A small network was shown many inputs. Here are its activations along a few directions, one row for each input.
In each table, some parts of the input vary, and every possible input appears once, in random order.
Descriptions start from the smaller parts, as in this example, which fits no table here: ring(5) and (point or line(9) or (values(3) and line(4))).
Shared parts are said once, and a part with two or three values counts as separate values.
(in the rows, 128 means zero)

Other details of the inputs shift rows strongly along two fixed directions, in all tables alike. That doesn't count.

Rows:
r1: [174  92 131 177 154 104 135 183  95 163 118]
r2: [137 132 139  94 122 135  93 114 162 114 122]
r3: [ 28 179  91 136  86 180 151  75 109  85 129]
r4: [155 128 132 100 107 135  97 118 144 126 156]
r5: [136 106 110 104 110 125 104 121 163 123 162]
r6: [179 109 140 173 167 109 131 171  90 168 114]
r7: [147 106 122 162 201 109 135 156 123 160  79]
r8: [ 58 180 125 211 131 146 177 137  59 134  88]
r9: [158  93 158 167 186 139 170 168 138 170  96]
r10: [154 108 138 100  96 132 101  99 141 116 122]
r11: [ 52 172 102 221 138 137 187 127  66 151 125]
r12: [130 121 119  74 135 117 118 114 158 115 141]
r13: [143 121 126 101 108 121 106 125 160 121 160]
r14: [150 121 130  98 102 126 105 130 148 118 159]
r15: [156 115 130 169 192  95 138 156 120 174 113]
r16: [ 51 176  95 208 152 138 195 125  63 147 122]
r17: [175 122 151 159 177 101 136 170  89 165 104]
r18: [134 127 122  76 140 125 111 101 154 122 138]
r19: [165 121 152 160 179  93 137 160 102 169  94]
r20: [149 109 141 170 178  95 135 174 127 155  82]
r21: [ 54 183 105 149  50 182 147  93  73  98 167]
r22: [142 116 136  97 103 134  99 128 154 101 121]
r23: [ 48 167 115 139  40 169 161  86  75  77 135]
r24: [ 51 153 108 221 128 134 190 108  64 141  91]
r25: [161 124 145 165 186  91 138 159 116 173 105]
r26: [151 100 138 177 172  97 134 171 127 152  79]
r27: [151 130 145  88 113 146  92 124 135 105 122]
r28: [ 41 160 106 216 135 136 187 137  78 126  90]
r29: [ 41 195 105 149  67 168 152  83 101 104 166]
r30: [ 57 158 117 224 118 134 188 112  61 141  90]
r31: [172 118 154 156 177  98 137 166  87 164  95]
r32: [153 132 143  80 109 125 109 134 132 109 150]
r33: [163 118 146 161 174  88 144 177 108 163 106]
r34: [153 120 142  95 107 148  90 120 135 102 119]
r35: [166  85 141 175 153  92 143 160 106 157  82]
r36: [149 102 131 175 187 106 129 154 126 159  77]
r37: [135  92 111  91 114 124 116 101 157 109 126]
r38: [153  85 104 174 179  98 143 167 122 169 119]
r39: [157 119 133  94  99 132 104 135 133 113 160]
r40: [ 46 203 114 139  67 169 153  88  89  99 163]
r41: [ 31 198  95 124  94 166 163  76 101  98 157]
r42: [156 118 142 164 180  83 145 172 120 166 108]
r43: [133 124 116  78 135 120 117 119 159 116 150]
r44: [147 110 135 168 194 104 130 158 126 162  80]
r45: [141 102 132 101  97 119 109 106 157 111 126]
r46: [149 114 139  93 101 140  98 133 139  95 122]
r47: [ 41 182 139 136  66 210 186  93 120  95 149]
r48: [160 134 140  89 112 137  99 123 129 118 154]
r49: [155 128 138  87 106 128 107 135 133 111 157]
r50: [140  99 113  93 120 132 109  88 153 116 123]
r51: [147 117 122 109 106 133  95 112 156 131 158]
r52: [160 106 141  96  94 138 100 104 126 110 123]
r53: [ 52 172 118 221 131 143 177 128  71 134  86]
r54: [147 123 142  86 107 138  99 137 139  98 125]
r55: [150 129 147  77 109 122 109 129 130 108 141]
r56: [146 109 136 157 189  80 148 163 122 165  99]
r57: [126 120 127  90 126 127 103 122 170 107 126]
r58: [141 105 140  84 132 176 140 119 174 120 138]
r59: [126 115 114  83 134 132 108 121 167 105 126]
r60: [141 108 101  99 123 138 102 107 157 129 158]
r61: [ 31 203 107 131  86 161 158  77 104 100 158]
r62: [149 130 135  91 108 122 107 130 148 116 157]
r63: [133 129 128  84 128 115 113 120 162 118 151]
r64: [155 117 125 106 100 138  94 117 144 128 157]
r65: [134 132 134  82 133 120 106 103 157 124 139]
r66: [ 56 180 126 200 126 123 195 142  54 137 107]
r67: [146 136 134  96 121 126 101 112 156 126 155]
r68: [152 103 116 161 194  91 150 167 121 165 115]
r69: [150 111 123 104  94 129 101 130 148 121 160]
r70: [140 125 140  90 110 132 100 131 154 104 124]
r71: [137 111 105  91 125 127 113 119 160 119 160]
r72: [163 112 169  87 106 182 133 135 146 112 137]
r73: [141 112 113 106 116 133  97 108 159 131 159]
r74: [140 137 143  85 123 120 104 107 153 124 138]
r75: [141 129 132  94 115 117 109 125 160 119 158]
r76: [160  95 125 183 162  93 136 172 122 171 119]
r77: [151 141 143  86 118 127 102 117 143 122 146]
r78: [141 118 108  93 131 135 105 107 156 126 157]
r79: [136 131 140  84 118 111 111 119 157 117 141]
r80: [156 115 166  91 108 175 133 129 161 118 137]
r81: [153  99 122 174 179  90 142 169 125 169 118]
r82: [ 28 164 100 143  59 157 164  72 106  86 136]
r83: [145  90 116 167 189 103 142 165 127 150  80]
r84: [147 123 139  99 109 142  91 115 150 108 118]
r85: [135 124 123  91 125 118 111 121 163 119 159]
Each input here is: line(5) and (point or (values(2) and line(8))).
Changing only the line(5) part turns r19 into r18. The same change can be made to r4. Which row results? -> r78
Changing only the line(5) part turns r40 into r67. The same change can be made to r64. Which row results? -> r51
Which other rows does r48 become when the values(2) part takes its other values? List them by row number. -> r49
A walk changes only the line(8) part. It starts at r35 and steps to r22. List the rest of the walk in order. -> r70, r66, r33, r62, r14, r69
Which other rows does r6 become when the values(2) part takes its other values? List them by row number. -> r39
Which other rows does r79 become when the line(5) part takes its other values? List them by row number. -> r12, r55, r56, r66

Rows:
r86: [207  53 138 101 192 108 103 127 199 148  78]
r87: [157 119 140  86  93 119  98 133 141 102 127]
r88: [229  71 202  86 149 154  88 159 166 134  77]
r89: [174 144 133  92  93 105  81 126 121 125 168]
r90: [113 161 105 113  73 136  95 101 107 101 194]
r91: [ 51 147  89 222 120 136 193 148  65 147 107]
r92: [ 75 189  85  77 114 119 104  84 155 116 202]
r93: [ 74 143  91  89 114 149 137  97 160  99 165]
r94: [131 139 179 210 146 155 179 182  75 148  75]
r95: [ 20 178  97 209 177 118 194 126 102 141  87]
r96: [ 51 154  96 212 107 128 183 128  61 155 138]
r97: [106 108 131 217 164 131 159 142  76 139  50]
r98: [220 119 177 222 199  94 152 230  55 214 109]
r99: [225  71 167 105 153  90  81 159 165 135  80]
r100: [131 131  97 229 165  90 158 172  63 199 129]
r101: [ 86 147  96  87  84 152 136  87 165  88 167]
r102: [ 97 144 140  96  70 164 113  82 128  79  92]
r103: [ 73 176 135 189 108 153 198 157  41 120 105]
r104: [ 58 152 106 225 122 132 183 150  50 124 106]
r105: [ 97 143 119  98  61 142 102  89 122  87 184]
r106: [ 88 143 108 107  97 155 138  79 170  90 140]
r107: [ 65 135 103  77 114 176 127  59 173  87 126]
r108: [202  42 135  93 158 120  79 130 188 148  77]
r109: [171 105 170  84 124 156 111 124 136 108  80]
r110: [170 127 105 106 139 102 106 119 156 147 183]
r111: [236  81 189  85 139 131  93 188 158 138 122]
r112: [170 127 162  76  98 129 108 132 121 117 158]
r113: [ 63 167 100  85 121 115 121  87 158 116 179]
r114: [ 75 150  98  80 102 141 127  78 155 107 195]
r115: [107 159 136  99  58 129 113 100 111  99 163]
r116: [157 157 144 208 163 102 169 188  32 180 120]
r117: [ 89 170  84  84 104 140 114  82 146 114 212]
r118: [ 90 151 104  90  82 139 131  76 154 103 191]
r119: [183  82 120  82 212  67  92 160 201 157 118]
r120: [206  51 133 101 151 106  81 144 192 147 102]
r121: [148 100 135 105 107 135  89 114 158  93 122]
r122: [177  71 132  83 222  88  88 130 209 153  72]
r123: [ 32 161  95 203 157 145 199 116 100 131 104]
r124: [119 163 170  97  57 174 127 122 110 104 178]
r125: [196  91 175 212 211  95 168 212  77 180  39]
Describe the family of inputs behind these rows. -> line(5) and line(8)
Changing only the line(8) part turns r123 into r95. The same change can be made to r107. Which row results? -> r122
Which other rows does r116 become when the line(8) part takes its other values? List them by row number. -> r89, r90, r92, r98, r100, r110, r117
Which other rows does r113 become when the line(8) part takes its other values? List them by row number. -> r96, r105, r112, r114, r115, r118, r124

Rows:
r126: [159  92 139 167 154 113 131 159 112 146  79]
r127: [ 89 153 124 169 105 133 145 122  77 120 104]
r128: [198  76 164  89 158 132 107 147 178 135 105]
r129: [146  93  94 132 238  69 125 142 186 180 115]
r130: [ 43 204 129  80  43 184 133  66 114  61 157]
r131: [ 80 159 138 188 141 148 184 144  78 132  86]
r132: [190 101 135  46  85 121  60 114 173 109 175]
r133: [ 79 180 128 174 119 139 175 141  71 136 140]
r134: [160 138 151  45  97 133  83 112 165  98 161]
r135: [ 89 117  64  95 143 103 108  78 189 120 156]
r136: [148 119 136 218 171  86 151 179  66 173  86]
r137: [146  93 136 139 122 142 127 130 137 127 101]
r138: [ 77 176 124 130  87 170 158 112 105 112 175]
r139: [189  91 131 120 128 117 105 146 141 145 152]
Changing only one part turns r127 into r130. The same change can be made to r126. Which row results? -> r131
Describe the family of inputs behind these rows. -> values(2) and (point or line(6))
Which other rows does r139 become when the values(2) part takes its other values? List them by row number. -> r138

Rows:
r140: [201 105 158  33  92 139  71 117 181 111 177]
r141: [195  99 162  27  96 145  61 108 181  92 138]
r142: [166  78 130 127 190  96 132 152 164 151  87]
r143: [ 66 185 132 177  90 156 159 116  58 116 117]
r144: [195 101 162  53 108 134  65 121 168 101 124]
r145: [171  86 133 131 200 104 130 146 163 160 105]
r146: [199  75 173 212 218 106 169 227 102 192  54]
r147: [ 39 183  94 122  90 153 135  70 119  97 148]
r148: [ 43 187  86  43  37 173 115  37 162  64 206]
r149: [201  97 149 164 168  74 116 192  97 168 111]
r150: [ 66 190 119 155  61 141 144 117  69  97 154]
r151: [162  84 128  24 123 123  70  99 219  95 133]
r152: [208  92 156 184 193  83 145 196  89 191  91]
r153: [ 44 175  90 226 155 108 188 133  59 156 109]
r154: [ 42 184  94  66  57 178 126  42 151  74 181]
r155: [ 39 190  96  47  45 202 115  41 176  67 207]
r156: [172 103 124  56 139 105  60 100 195 120 138]
r157: [181  28  83  75  76 134  50  78 212 106 153]
r158: [ 69 183 126 203 103 136 173 137  41 132 117]
r159: [ 75 177 125 232 125 143 203 173  40 154 138]
r160: [ 67 182 126 173  88 149 168 121  55 121 133]
r161: [170  86 128 103 182 101 103 131 169 143 104]
r162: [197 104 160  29  94 140  57 106 174 103 151]
r163: [170  88 127 159 212  81 123 159 139 167  76]
r164: [ 64 182 137 150  81 196 169 115  93 101 137]
r165: [ 67 189 125 180  83 141 157 122  57 116 127]
r166: [190  88 170  52 107 147  92 132 184 102 130]
r167: [204  90 169 187 201 101 148 191  97 191  87]
r168: [202 107 156  58 108 142  80 138 174 126 171]
r169: [ 55 176 136 150  66 166 153 111  87  81 103]
r170: [163  79 129 157 205  79 129 167 146 161  66]
r171: [202 101 153  58 104 122  82 138 166 119 179]
r172: [206  85 153 213 208  60 148 220  69 200  87]
r173: [170  67 138 208 248  76 174 198 128 198  55]
r174: [ 40 176 101 173 128 152 183  98  98 132 138]
r175: [172  87 131 160 219 106 141 170 154 178  97]
r176: [174 104 110  36 115  90  49 105 204 106 176]
r177: [ 31 170 102  93  74 190 151  78 162  76 159]
r178: [183  82 115 210 241  45 160 201 104 210  96]
r179: [174  86 128 182 231  71 137 169 119 195  79]
r180: [175  97 116  32 122 109  73 108 211 116 196]
r181: [163  81 130 160 203  76 125 166 148 158  63]
r182: [ 35 185  96  69  54 171 109  43 157  55 158]
r183: [177  97 121 110 179 105 110 149 176 164 149]
r184: [ 41 189  87  98  66 145 119  63 134  83 171]
r185: [174  84 128 155 215  90 139 158 142 172  83]
r186: [ 77 174 135 224 131 146 200 145  33 150  97]
r187: [175  92 124 133 193  87 126 151 155 174 132]
r188: [173  95 112  53 135  91  72 117 188 124 170]
r189: [ 38 180  82 176 113 117 163 113  85 122 149]
r190: [ 56 170 136 174  86 160 170 127  70  98  93]
r191: [188  88 165  49 105 136  79 129 174  98 116]
r192: [173  99 117  28 123 108  60  95 204 115 169]
r193: [ 70 173 136 197 113 162 193 131  52 124  97]
r194: [ 72 180 135 231 127 134 180 145  31 144  86]
r195: [ 63 164 138 195 106 160 199 140  60 117  88]
r196: [208  33 119  77  42 153  48  97 180  97 148]
r197: [ 71 181 120 175  84 144 177 131  55 118 151]
r198: [ 70 181 137 203 115 173 190 141  58 141 125]
r199: [ 64 186 134 125  57 174 134  90  95  75 125]
r200: [175 101 114  35 124 120  71 118 216 119 200]
r201: [ 64 178 139 148  80 185 172 105  87  98 133]
Changing only one part turns r193 into r185. The same change can be made to r191. Which row results? -> r151
Changing only one part turns r198 into r155. The same change can be made to r164. Which row results? -> r175
Describe the family of inputs behind these rows. -> values(2) and (point or (line(5) and line(6)))
Which other rows does r148 become when the values(2) part takes its other values? List them by row number. -> r152
Which other rows does r149 become when the line(6) part takes its other values? List them by row number. -> r150, r159, r171, r172, r197
Which other rows does r180 become when the line(5) part takes its other values? List them by row number. -> r145, r173, r174, r187
